These are the activations of a small neural network, seen along a few directions. Each row is one input.
Each table varies a few parts of the input and shows all the possible inputs, shuffled.
A made-up example of a description, with smaller parts first: one of 4 places along a line, together with either a single point or one of 9 places around a ring or (one of 2 separate values, together with one of 8 places around a ring).
Shared parts are said once, and a part with two or three values counts as separate values.

Other details of the inputs vary at random and push rows far along two fixed directions, the same in every table; ignore that.

A family of inputs:
r1: [ -6  24 -25  29  -7  15  -5 -17   6 -16   6  -2 -18   8   0]
r2: [ -1 -18  27 -49   6  -6   2  22  -3  11   7   1  38  -4   7]
r3: [ 10   6  -2  28 -15 -13   0   2  21  -1   3   6 -29  10  -9]
r4: [ 0  8 -1 -5 -4 -4 -4  4  7 -5  7  1  4  3  4]
r5: [ -9 -16  24 -27  24  -2 -12  -4 -18  -5 -18   5  -4  19  11]
r6: [  1   3  -6 -16  16  29 -19 -12 -20  17  16   1   5   2   7]
r7: [ -1  11 -21  20  -2   8  12  11 -31 -38  10   3 -15 -11   8]
r8: [  0 -12   1  -6   5   8   6  -1 -13  13  -2  -5  14 -15  -1]
r9: [ -1 -15   4  10 -10  -6  10 -22  34  38 -27 -15  16 -13 -21]
r10: [-10  -2  -7 -21  11  12  12  22 -42 -30  15   2  22 -23  14]
r11: [  6  -6   8 -27  12   1   4  26 -34 -12  15   8  15  -9  13]
r12: [ -1 -14  20 -62  23   7   2  38 -54 -13  24   7  42 -15  24]
r13: [  6 -12  12   2  -8 -14   5  -6  25  29 -15  -5   9  -3 -12]
r14: [ 10 -11  15 -16   2  -3  -5  10   0  18   7   5   2   4   0]
r15: [ -5  -2  -1   1  -2  12 -10 -34  32  42 -12 -13  14   4 -11]
r16: [ -6   2  -3 -21  13  26 -15 -12 -15  16  13  -3  15   0   7]
r17: [  4  -9  14  -6 -11 -17   5   3  33  20 -11  -3  11   3 -11]
r18: [  1   5   2  -8  -3  -8   4  21  -4 -23  15   7  -1  -1   5]
r19: [  6   8  -2   3  -2   0 -10  -3   5   8   8   4 -11   6  -1]
r20: [ -1  17 -20   3  13  29 -16  -3 -35 -14  26   6 -15   5  14]
r21: [ 11  16 -12  34 -13  -9   3  11   3 -26  10   9 -38  11   0]
r22: [  2   3   2   3 -12  -9  -2 -12  35  19  -9  -6   7   4  -9]
r23: [ 15  21 -18  21   5  15 -16   7 -34 -20  29  17 -44  12  13]
r24: [  0  -9  12   0  23  -5  -4  22 -45 -46   0  20 -44  24  15]
r25: [ -1  14 -12  37 -22 -23  15  -1  30 -18 -12  -1 -16  -3 -12]
r26: [  1  12 -24  35  -8   2  14   1 -14 -29   2  -1 -22  -9   1]
r27: [ 19  12 -10  31  -6  -1  -6   9  -9 -12  16  15 -48  13  -1]
r28: [ 13  16 -14  44 -17  -8  -9 -22  33  16  -7   3 -41  15 -16]
r29: [-16 -41  42 -25   8 -33  11 -16  40  33 -60 -15  30   6 -17]
r30: [ -7 -22  13 -27   4   2   8  -2   2  26 -11 -12  42 -20  -4]
r31: [-15   8  -8 -22   8  19  -6  -6  -6  -4  11  -6  27  -6   8]
r32: [ -3 -10   2  -8   3   6   7   0 -12   9  -3  -5  15 -16  -1]
r33: [-17   5 -10  17  22  19 -14 -22 -20 -24 -14   0 -33  23  10]
r34: [ 14  10  -5  16  -2   1  -5  17 -21 -20  23  16 -36  10   6]
r35: [  3 -12  21 -56  19  14 -16  13 -29  21  20   6  32  -3  15]
r36: [-13   5  -8  -1  -5   8  -3 -21  25  11  -6 -13  20   0  -4]
r37: [-17 -24  10   0  16  -4  13  -9 -13 -12 -38 -11   0  -3  -3]
r38: [  7   4  -2  34 -20 -20   7 -10  34  12 -16  -1 -19   2 -17]
r39: [ 10  -4   3  19 -10 -14   4  -7  21  18 -11   0 -11  -1 -13]
r40: [  8  20 -16  47 -22 -12  -2 -18  40  -1  -9   0 -34  13 -15]
r41: [  5  12  -7  31 -19 -18   8   6  24 -19   0   4 -24   9  -7]
r42: [ -6  -4  -5 -16   7   8  11  18 -34 -24  11  -1  19 -20  12]
r43: [  2  -4   6  -1  -7 -14  10   6  12   4  -7  -2  12  -6  -4]
r44: [ -1  -4  -7   2   1   5  11   4 -15  -9   0  -3   9 -16   0]
r45: [  0  20 -23   5  12  29 -12  -1 -36 -25  27   6 -15   4  16]
r46: [ -8   3   6  -6 -14 -15   1 -11  46  19 -15  -9  22  -1 -12]
r47: [  2 -10  12  -1  -9 -17   7  -2  25  22 -13  -5  14  -6 -12]
r48: [ -5  -9  19 -37  -1  -5  -3  -1  21  28  -6  -7  39  -2  -1]
r49: [ -8   9 -12   9  -4  12  -5 -23  20  11  -4 -10   8   3  -4]
r50: [  1  -3   6 -16   1  -8   8  21 -14 -16   8   3  16  -9   8]
Description of these inputs: one of 5 places along a line, together with either a single point or one of 9 places along a line.
Question: The inputs of r42 and r41 match in every part but the place on the line of 5. If r26 is changed in the same way as r42 into r41, which row does it become?
Answer: r21
Question: List by row number the other rows that have the place on the line of 5 in common with r45.
Answer: r1, r6, r15, r16, r20, r31, r33, r36, r49
Question: Change only the place on the line of 9 in r35. List by row number the other rows that result.
Answer: r4, r19, r22, r23, r28, r40, r46, r48
Question: Change only the place on the line of 5 in r29. List by row number the other rows that result.
Answer: r5, r24, r33, r37

A family of inputs:
r51: [-1  2 -2  7 -4 -2  1 -5 10  2 -4 -3 -1  1 -4]
r52: [ 1 -6  7 -7 -3 -3  0 -4 14 18 -4 -4 12 -2 -5]
r53: [  6   7  -9   4   4   9  -2  11 -25 -16  17   8 -13  -1   8]
r54: [ -3  -3   4   5  -8  -8   1 -12  27  15 -14  -6   5   3  -9]
r55: [ -2  -3   3   0  -6  -6   3  -8  20  15 -10  -6  11  -3  -7]
r56: [  6   8  -7   2   5   7  -5  11 -24 -17  17   9 -15   2   9]
r57: [  2   0  -2 -14   9  11  -2  13 -29 -10  17   5   5  -6  11]
r58: [ 1  1  1  1 -1 -1 -2 -1  5  3  0  1 -2  4 -1]
r59: [ -5 -11  16 -30   7   0  -4   1   4  17  -3  -3  25   0   2]
r60: [ 0  3 -2 12 -6 -4  1 -7 15  4 -6 -2 -6  4 -5]
r61: [ -3  -5   3  12  -5  -7   2 -15  22  13 -18  -6  -3   3 -10]
r62: [  7   9  -9  51 -20 -29  17   9  16 -32 -13   6 -44   6 -11]
r63: [ -1  10 -11   8   4   8  -2   6 -20 -23  11   6 -15   2   8]
r64: [  2   7 -11  18   4   6  -1   1 -20 -21   5   6 -25   3   4]
r65: [  0   2  -2 -13  11  10  -4  12 -29 -16  15   6   0  -1  12]
r66: [ -1 -12  13 -14   5  -2  -3  -4   7  18 -10  -3  11   2  -3]
r67: [ -3  -3   2   0  -6  -5   4  -8  20  13 -10  -7  13  -5  -8]
r68: [ -1 -11  11 -21  12   5  -4   3 -14   7   0   1  11   0   5]
r69: [ -1  -7  10 -14   0  -2  -1  -2  10  18  -3  -3  16  -2  -3]
r70: [  2   0   1 -13   6   7  -3   9 -20  -4  12   4   5  -3   8]
r71: [ -5   1   0  11 -10  -8   2 -13  29   9 -15  -6   1   3 -10]
r72: [  1   9 -11  22  -9  -1   4  -5   8  -6  -2  -1 -12  -1  -5]
r73: [ -1  -8  11 -28  11   6  -5   8 -14   5   8   2  17  -1   8]
r74: [ -4  -4   3  -2  -4  -4   3  -8  18  13 -11  -7  13  -2  -6]
r75: [  2   8 -11  23  -9  -1   5  -5   8  -5  -1  -1 -12  -2  -5]
r76: [  0  -3   4 -11   1   0  -1   1   2   8   0  -1  11  -2   0]
r77: [  3  15 -14  27  -6   0  -2  -3   0 -19   3   5 -29   9   0]
r78: [ -2   2  -3 -10   9  10  -2   9 -24 -15  12   4   1  -2  10]
r79: [ -2  -7   7 -25   8   6  -1   8 -15   5   8   0  20  -7   7]
Question: What is each input in this table made of?
Answer: either a single point or (one of 4 places along a line, together with either a single point or one of 6 places along a line)
Question: Change only the place on the line of 4 in r64. List by row number the other rows that result.
Answer: r61, r66, r68
Question: Change only the place on the line of 6 in r74. List by row number the other rows that result.
Answer: r63, r67, r72, r75, r78

A family of inputs:
r80: [ -8  -5   4 -30  18  20  -9  -4 -24   8   6  -3  22  -3  11]
r81: [  3 -13  20 -37  11   5 -13   1  -4  30   5   0  23   3   5]
r82: [  0  10   7 -21   6  -2 -13  15  -5 -16  19  11  -2  17  13]
r83: [ -8   7 -13  22  -8  10  -5 -34  33  22 -16 -13  -2   5 -13]
r84: [-18 -26  22 -21   0  -7   4 -28  46  47 -39 -21  43  -4 -17]
r85: [  9  -1   4  38 -17 -26   8  -3  31  -2 -21   3 -37  16 -16]
r86: [ -1  15 -21  30   7  11  -2   1 -34 -41   8   9 -42   7   9]
r87: [  2   5  -9 -19   5  22  -3   8 -22   6  27   0  23 -16   8]
r88: [  6  -5   8 -11  11   4  -8  11 -21  -2  11   9 -11   7   7]
r89: [ -4 -20  17 -12 -11 -24  20   2  34  24 -25 -13  37 -18 -15]
r90: [  6   1  -6  10  -4  -8  16  26 -23 -31  10   6 -10 -10   6]
r91: [ -2  23 -15   1 -10  -1   2  19  -4 -36  25   5  -1   0  10]
r92: [  6 -12  18 -25  15  -3  -5  19 -26  -2   7  10   0   5   9]
r93: [ 11  11  -7   4   6  14 -16   1 -20  -3  21  10 -23  10   8]
r94: [  3  -1  -1  -6   1  -3  10  21 -24 -16  11   4   7 -14   7]
r95: [  5   6  -9  -6   1   9   4  14 -24 -11  20   3   9 -14   8]
r96: [ 10  26 -30  34  -9  11   2   8 -23 -29  26   9 -29  -6   6]
r97: [  9  -1   5 -11  10   5 -11   8 -20   1  13   9  -8   7   9]
r98: [ -3   7 -10  15  11   7   0   6 -36 -36   4   8 -29   5  11]
r99: [  1   6 -12  34 -22 -11  14  -8  31   4 -10  -6  -7  -8 -16]
r100: [  3 -24  30 -37  13 -12   0  15  -7  15  -7   3  19   1   2]
r101: [ -4  12 -18  44 -11  -2   1 -27  26  -3 -19  -7 -27   9 -12]
r102: [-12 -24  21 -36  18  -2   4   5 -14   4 -16  -5  30  -6   5]
r103: [  7   9  -7  25 -11   1 -11 -22  30  23  -3  -2 -20  13 -11]
r104: [  8   5  -2  38 -15 -17   0 -13  31   5 -16   3 -37  14 -16]
r105: [ -7 -16  12 -23  18   3   5  14 -32 -18  -4   2   9  -1  12]
r106: [ -1  -6   3 -33   2  13   0   3  -4  24  13  -6  43 -20   2]
r107: [ -1  -6   2   8 -17 -15  14  -5  32  17 -16  -9  17 -14 -15]
r108: [-13  23 -16  36 -18 -10  -2 -21  44 -19 -15  -5 -21  19  -9]
r109: [-11  -6   2  -9   0   9  -5 -29  29  35 -19 -15  24  -2 -10]
Question: The inputs of r80 and r81 match in every part but one. If r101 is changed in the same way as r80 into r81, which row does it become?
Answer: r97
Question: What is each input in this table made of?
Answer: one of 3 separate values, together with either a single point or one of 9 places along a line
Question: Change only the choice among 3 separate values in r87. List by row number the other rows that result.
Answer: r83, r103

A family of inputs:
r110: [  3  19 -23  54 -23 -10  10 -13  27 -19  -9  -2 -35   5 -12]
r111: [  4  14 -13   2   4  19  -9   2 -22  -8  25   6  -8   0   8]
r112: [  6   9 -12  -1   2  10   0  18 -28 -21  25   9  -5  -7  10]
r113: [  7  23 -26  37 -11   5   1   5  -6 -25  18   7 -33   3   1]
r114: [ -2  10 -11  19  -7   5  -2 -16  14   5  -5  -4  -7   3  -5]
r115: [  1 -10  15 -19   5  -8  -3   3   7  13  -5   1  10   5   0]
r116: [ -4 -15  13  -3  -4 -13   4 -13  35  25 -25 -10  12   3 -13]
r117: [ -1  -8   6 -26   7   0   7  17 -23  -7   8  -1  28 -15   9]
r118: [ -3 -14  13 -11   3  -6   4   0  10  12 -13  -4  12   1  -3]
r119: [  8   3   3  -4   6  -3   0  22 -30 -22  14  14 -16   2  12]
r120: [ -1  -1  -1  12   1  -1  -1  -3   0  -5  -4   1 -16   7   0]
r121: [ -1 -10  14  -6  -5 -11  -4 -13  32  27 -16  -5   7   8 -11]
r122: [ -2 -12  11 -23  13   8  -6   3 -16   5   2   1  11   2   6]
r123: [ -5  -3   3 -20   7   9  -2   2 -11   4   6  -3  20  -5   8]
r124: [  1  10 -12  11  -7   6  -2  -2   4  -1  11   1  -7  -2   0]
r125: [  6  10 -12  -8   8  16  -5  17 -34 -19  29   9  -4  -5  13]
r126: [ -4  -1  -1  16 -11 -13  10  -4  19  -1 -16  -6  -4  -2 -10]
r127: [ -5  -6   4 -14   1   0   2  -5  14  14  -7  -8  23  -5  -2]
r128: [ -9  -9   8 -12   1  -1   0  -8  16  16 -13  -7  17  -3  -5]
r129: [ -5   5  -7  17  -4   1  -1 -14  10  -2  -8  -2 -12   5  -5]
r130: [  1   0  -3 -16   6   7   4  19 -31 -20  15   3   9  -8  13]
r131: [ -1  -6   7 -13  -8  -5   7   3  13  14   1  -6  24 -12  -5]
r132: [  6   1   3  14  -8 -14   3   2  13  -4  -7   4 -16   9  -6]
r133: [  5   6  -1  12  -1  -1  -9  -5   4   0   1   5 -21  13  -1]
r134: [  2  22 -25  54 -20  -2   2 -22  25 -12  -8  -2 -37   8 -11]
r135: [  1   2   0 -26  10  20 -10   1 -20  13  18   1  20  -6   9]
r136: [ -8 -10  10 -13   2  -4   4  -3  13  12 -12  -6  20  -3  -5]
r137: [  0 -15  15 -24   9  -2   5  15 -19  -2   0   1  14  -4   6]
r138: [ -5  -7   6 -26  15   8  -2   8 -20  -3   5   1  16  -5   8]
r139: [  4   2   4  17  -8 -14   1  -3  20   2  -9   3 -16  11  -8]
r140: [  2   2  -4  13 -17 -14  11  -2  26   9  -6  -6  10 -12 -12]
r141: [  1   9 -11   0   5  15  -7  -7 -14  -2   8   0  -2   1   7]
r142: [  6  13 -16  23   8  12 -10  -1 -28 -22  12  10 -39  11   7]
r143: [  0   3  -5   4   3  -3   7  15 -22 -26   5   5  -7  -8   5]
r144: [ -6  -7   6  -7  -6  -6   6  -8  24  17 -13 -11  24  -4  -7]
r145: [  5   0   3  20 -11 -22   8   2  20  -1 -13   3 -13   1  -9]
r146: [ -2 -16  15   2  -8 -22  13  -5  32  19 -27  -9  16  -6 -15]
r147: [  4   3   2   3   2  -2  -7   5  -7  -7   6   6 -18  10   5]
r148: [ -9  -7   7 -19   9   9  -5  -8  -2  14  -4  -4  18  -1   2]
r149: [ -3 -16  16 -18   5  -5   5   5   0   7  -8  -2  15  -2   0]
r150: [  4  12 -13  -2   5  18  -7   7 -25 -11  25   7  -7  -4   9]
r151: [ -5  -4   2 -18  11  11  -8  -8  -8  12  -2  -3  13  -1   3]
r152: [ -6 -11  11 -19   4  -3   5   3   1   4  -7  -4  20  -7  -1]
r153: [  3   2  -3  -1  13  13  -8   4 -32 -14  13   7 -16   7  11]
r154: [  6   7  -3  20  -6  -5 -10 -15  18   8  -7   1 -23  13  -8]
Question: The inputs of r128 and r124 match in every part but one. If r143 is changed in the same way as r128 into r124, which row does it become?
Answer: r140
Question: What is each input in this table made of?
Answer: one of 5 places along a line, together with one of 9 places along a line
Question: Change only the place on the line of 9 in r122. List by row number the other rows that result.
Answer: r116, r118, r120, r137, r142, r146, r149, r153
